These are the activations of a small network on made-up records, seen along a few directions, one row for each record.
Each row is followed by the record's values for the fields U, P, L, F, H, N, W.
A field that a record lacks is left out.
Other fields move the rows too, some of them a lot.
In the rows, zero is written as 500.
Strong random noise was added to every row along 10 fixed directions; ignore it. To show where, here is one row again and again, with new noise each time:
[481 226 633 260 804 156 498 426 403 617 558 500 700 332 428 715 440 599
 732 494 664 281 589 492]
[336 464 405 445 596 339 256 576 523 519 404 483 681 341 490 707 604 425
 691 519 457 650 424 494]
[715 544 551 383 473 534 409 320 345 672 439 606 296 417 458 495 773 471
 504 430 674 184 719 599]
[293 352 443 721 491 335 754 452 472 450 500 567 763 777 613 479 403 492
 331 541 459 593 354 571]
[339 293 338 745 612 431 785 631 261 548 657 543 670 493 600 508 496 498
 339 531 588 501 563 456]
[306 623 555 460 408 479 438 462 449 349 502 419 607 422 365 444 544 440
 560 734 607 696 607 584]
[330  71 660 418 639 344 504 510 696 322 575 424 658 648 534 601 221 426
 650 369 198 472 429 347]
[536 561 718 479 488 546 689 290 391 529 402 391 159 460 469 124 497 387
 525 552 583 515 702 742]
[634 567 770 235 530 483 281 364 616 550 467 338 284 380 346 392 593 440
 793 487 432 408 541 600]
[464 610 519 600 478 508 573 571 469 397 466 352 573 618 417 460 395 464
 478 637 558 605 569 433]
[606 559 432 518 643 386 543 529 423 652 419 383 590 449 474 623 558 572
 588 550 683 448 502 479]
[643 537 351 555 515 614 905 267 600 506 264  85 543 481 603 563 527 689
 579 667 864 605 503 544]

[410 340 173 667 550 588 382 639 510 569 468 579 518 261 691 632 661 432
 498 326 348 665 410 419] | U=u1 L=l2 F=f2 N=n1
[528 746 208 671 406 713 554 499 492 566 351 386 375 289 632 452 706 484
 432 578 602 791 447 599] | U=u2 L=l2 F=f1 N=n1
[471 411 657 216 409 540  73 447 694 387 660 465 521 377 307 537 724 484
 795 446 303 423 461 571] | U=u5 P=p2 L=l4 F=f2 H=h1 N=n1 W=w1
[267 222 401 405 520 477 598 453 691 443 659 436 714 437 711 667 574 546
 581 522 373 564 308 442] | U=u1 L=l4 F=f1 H=h2 N=n2 W=w1
[645 877 481 655 441 565 604 643 288 421 599 388 640 595 259 497 387 630
 372 763 835 495 715 341] | U=u5 P=p2 L=l2 F=f2 N=n2
[402 265 453 581 542 433 481 476 494 453 487 742 524 485 676 562 325 416
 391 324 362 538 491 429] | U=u2 L=l2 F=f2 N=n2
[636 414 474 580 611 511 800 527 298 556 328 416 353 591 500 469 366 519
 385 453 726 353 726 459] | U=u5 P=p1 L=l4 F=f1 H=h2 N=n1 W=w1
[431 424 500 605 735 199 307 696 316 682 461 719 531 490 434 487 469 369
 511 318 362 508 439 578] | U=u5 P=p2 L=l4 F=f1 H=h1 N=n1 W=w1
[605 485 315 527 617 534 567 528 533 634 409 344 547 344 594 650 714 563
 619 477 589 483 460 466] | U=u5 P=p2 L=l4 F=f1 H=h2 N=n1 W=w2
[542 523 616 336 459 394 629 413 624 577 623 317 701 626 427 578 546 765
 590 648 631 402 256 608] | U=u5 P=p1 L=l4 F=f1 H=h2 N=n1 W=w1
[520 464 539 448 388 655 729 421 420 396 751 402 529 436 397 439 503 647
 445 680 708 378 670 457] | U=u5 P=p1 L=l2 F=f2 N=n2
[411 691 578 613 480 359 606 575 273 441 351 584 603 761 403 484 247 449
 301 672 703 602 632 480] | U=u5 P=p2 L=l4 F=f1 H=h1 N=n2 W=w1
[697 687 435 457 578 385 383 554 369 796 490 564 567 420 427 636 729 638
 524 493 648 338 381 552] | U=u5 P=p2 L=l2 F=f1 N=n1
[601 474 419 273 444 681 365 389 644 423 371 444 433 347 556 725 596 514
 605 442 593 418 676 363] | U=u1 L=l3 F=f2 H=h1 N=n1 W=w1
[456 679 616 570 525 638 463 715 592 382 650 251 419 424 347 327 373 440
 615 648 376 752 499 360] | U=u5 P=p2 L=l4 F=f2 H=h1 N=n2 W=w2
[548 514 592 431 441 633 669 284 513 417 487 477 309 406 564 356 511 489
 480 578 612 524 663 588] | U=u2 L=l4 F=f1 H=h1 N=n2 W=w2
[315 315 602 470 815 320 792 468 529 664 601 322 440 306 685 311 507 475
 729 516 367 600 379 672] | U=u5 P=p2 L=l4 F=f1 H=h2 N=n2 W=w2
[704 706 391 632 557 406 429 565 455 763 445 510 568 590 445 502 676 613
 526 445 554 430 307 611] | U=u5 P=p2 L=l3 F=f2 H=h1 N=n1 W=w1
[758 412 598 489 628 518 384 513 464 492 501 655 355 597 502 574 350 414
 454 316 424 200 774 226] | U=u2 L=l4 F=f2 H=h1 N=n2 W=w2
[739 534 454 515 273 780 706 361 593 432 646 308 547 645 423 519 604 754
 398 618 673 310 490 439] | U=u1 L=l2 F=f2 N=n1
[406 639 477 679 753  98 555 744 283 498 334 593 845 725 397 699  47 518
 397 580 648 618 504 346] | U=u5 P=p2 L=l2 F=f1 N=n2
[434 418 390 563 528 334 458 503 565 575 224 508 634 652 567 671 515 487
 505 413 452 574 264 590] | U=u5 P=p2 L=l4 F=f1 H=h2 N=n1 W=w1
[660 688 471 434 550 485 405 488 604 440 356 563 588 659 545 701 480 428
 511 486 498 322 648 262] | U=u1 L=l4 F=f1 H=h1 N=n2 W=w2
[305 253 296 747 704 327 686 639 416 538 596 617 683 444 673 516 488 451
 425 412 369 590 449 482] | U=u1 L=l4 F=f2 H=h2 N=n1 W=w2
[144 195 620 313 362 318 567 255 609 390 619 700 788 699 544 565 497 575
 432 558 422 440 323 679] | U=u5 P=p1 L=l3 F=f2 H=h2 N=n1 W=w1
[337 184 140 394 368 644 478 347 627 289 375 505 737 329 710 954 651 601
 532 498 670 537 533 392] | U=u2 L=l3 F=f2 H=h2 N=n2 W=w1
[662 327 461 329 332 946 440 501 735 359 817 217 417 263 437 610 667 665
 612 491 473 362 536 259] | U=u1 L=l2 F=f2 N=n1
[397 540 614 511 612 393 442 755 359 454 829 420 710 402 211 460 443 535
 580 720 560 464 592 375] | U=u5 P=p2 L=l4 F=f2 H=h2 N=n2 W=w2
[492 449 721 352 438 424 606 282 533 545 471 630 351 684 546 344 546 488
 460 465 414 296 493 691] | U=u5 P=p1 L=l4 F=f2 H=h2 N=n1 W=w2
[465 425 593 383 447 462 252 578 569 421 338 624 464 707 475 699 308 438
 465 338 362 424 499 356] | U=u5 P=p2 L=l3 F=f2 H=h2 N=n1 W=w1
[406 705 428 550 556 317 443 682 462 487 313 477 748 672 458 678 376 479
 490 628 592 597 472 371] | U=u5 P=p2 L=l4 F=f2 H=h2 N=n2 W=w1
[696 300 634 282 597 513 500 426 707 507 559 265 458 488 456 571 423 659
 737 421 451 281 437 437] | U=u2 L=l3 F=f2 H=h2 N=n1 W=w1
[775 581 504 384 408 542 419 330 794 582 430 420 538 767 531 628 669 609
 548 420 420 225 319 444] | U=u3 P=p1 L=l4 F=f2 H=h2 N=n1 W=w1
[746 608 660 437 567 306 259 573 612 659 465 615 515 759 409 606 313 539
 490 346 312 284 286 400] | U=u2 L=l2 F=f2 N=n1
[596 613 299 632 525 546 656 578 532 636 556 230 662 419 475 580 628 730
 569 620 654 601 293 518] | U=u5 P=p2 L=l2 F=f2 N=n1
[545 498 599 386 561 429 121 513 451 578 490 662 366 310 398 522 543 399
 631 341 400 440 559 502] | U=u5 P=p2 L=l2 F=f2 N=n2
[458 314 454 384 327 591 562 126 557 377 445 474 565 391 489 564 712 642
 503 551 761 480 575 701] | U=u5 P=p2 L=l4 F=f2 H=h2 N=n1 W=w1
[555 488 596 429 439 407 533 383 537 432 377 644 527 882 505 533 445 447
 412 433 438 227 570 453] | U=u5 P=p1 L=l4 F=f2 H=h2 N=n2 W=w1
[391 608 713 301 602 143 272 625 487 681 553 657 526 496 439 520 457 444
 601 517 341 519 241 621] | U=u2 L=l4 F=f1 H=h2 N=n2 W=w1
[607 340 418 542 527 572 652 489 532 567 565 437 462 535 593 516 588 538
 474 417 476 358 439 452] | U=u1 L=l4 F=f1 H=h2 N=n2 W=w1
[357 484 553 415 759 252 617 416 497 523 378 470 595 359 618 471 503 437
 705 549 502 593 544 587] | U=u5 P=p2 L=l4 F=f1 H=h2 N=n2 W=w2

Which values does each new row have?
[452 489 512 430 639 490 498 733 255 650 886 405 503 143 358 457 667 593
 630 616 651 394 586 506] | U=u5 P=p2 L=l3 F=f2 H=h2 N=n2 W=w1
[527 315 570 471 515 488 496 309 790 492 569 324 550 481 496 379 569 574
 702 459 315 597 239 645] | U=u1 L=l4 F=f2 H=h1 N=n1 W=w1
[626 386 657 313 570 510 342 504 396 515 471 562 310 426 384 577 421 452
 556 340 514 243 747 417] | U=u5 P=p2 L=l2 F=f1 N=n1
[493 506 441 496 504 542 650 432 514 556 557 312 503 293 506 442 546 653
 566 631 637 656 390 644] | U=u2 L=l2 F=f2 N=n1
[375 497 406 513 516 376 476 491 637 437 526 525 797 580 574 663 516 512
 537 581 426 642 324 442] | U=u1 L=l4 F=f1 H=h1 N=n2 W=w1
[426 656 473 648 517 437 546 656 375 369 507 527 600 560 429 473 335 448
 390 659 572 616 620 397] | U=u2 L=l4 F=f2 H=h2 N=n2 W=w2
[453 457 613 455 595 291 463 414 229 578 481 815 487 567 455 434 508 420
 400 424 582 286 669 641] | U=u5 P=p2 L=l3 F=f1 H=h1 N=n2 W=w1
[586 707 620 438 530 309 433 535 356 692 877 642 740 420 336 497 593 701
 455 681 656 350 358 562] | U=u2 L=l2 F=f1 N=n2
[627 459 623 425 474 368 495 328 706 530 240 519 415 711 575 547 272 547
 505 373 464 518 284 571] | U=u2 L=l4 F=f2 H=h2 N=n2 W=w1
[511 601 383 744 656 371 573 833 466 547 411 376 711 703 508 638 217 524
 467 513 437 651 316 271] | U=u5 P=p2 L=l2 F=f1 N=n2
[424 636 351 569 586 527 357 767 285 549 485 618 389 210 568 561 447 376
 434 498 585 643 708 338] | U=u2 L=l3 F=f2 H=h2 N=n2 W=w1
[756 559 500 447 498 531 365 495 766 499 701 398 667 561 438 631 682 637
 669 479 373 299 334 328] | U=u1 L=l4 F=f2 H=h2 N=n2 W=w2
[450 577 284 620 449 607 518 581 247 434 560 503 686 368 361 622 711 549
 392 712 841 505 756 470] | U=u5 P=p2 L=l4 F=f1 H=h1 N=n1 W=w2
[520 400 464 306 411 671 397 481 550 525 745 651 416 380 580 638 713 503
 479 418 430 253 563 383] | U=u1 L=l3 F=f2 H=h1 N=n2 W=w1
[624 548 604 429 465 602 443 536 565 476 539 383 404 534 409 490 453 503
 549 457 439 416 538 414] | U=u5 P=p2 L=l2 F=f1 N=n1
[483 566 735 405 460 377 592 187 493 411 482 576 555 633 384 349 462 522
 502 647 602 449 662 675] | U=u5 P=p2 L=l4 F=f2 H=h1 N=n1 W=w2
[309 437 617 478 359 511 816 365 569 379 504 391 524 710 566 361 313 542
 359 686 548 611 423 648] | U=u2 L=l4 F=f1 H=h2 N=n1 W=w1
[330 272 249 454 297 738 844 132 632 293 456 443 631 317 763 678 679 641
 406 661 779 648 588 592] | U=u2 L=l4 F=f2 H=h1 N=n1 W=w2
[633 594 624 403 494 513 481 260 605 531 342 296 355 413 401 344 673 542
 722 553 570 516 517 729] | U=u5 P=p2 L=l4 F=f2 H=h2 N=n1 W=w2
[402 452 578 275 385 523 452 245 595 409 530 554 505 347 524 528 530 585
 554 597 624 571 482 647] | U=u2 L=l3 F=f2 H=h1 N=n2 W=w1
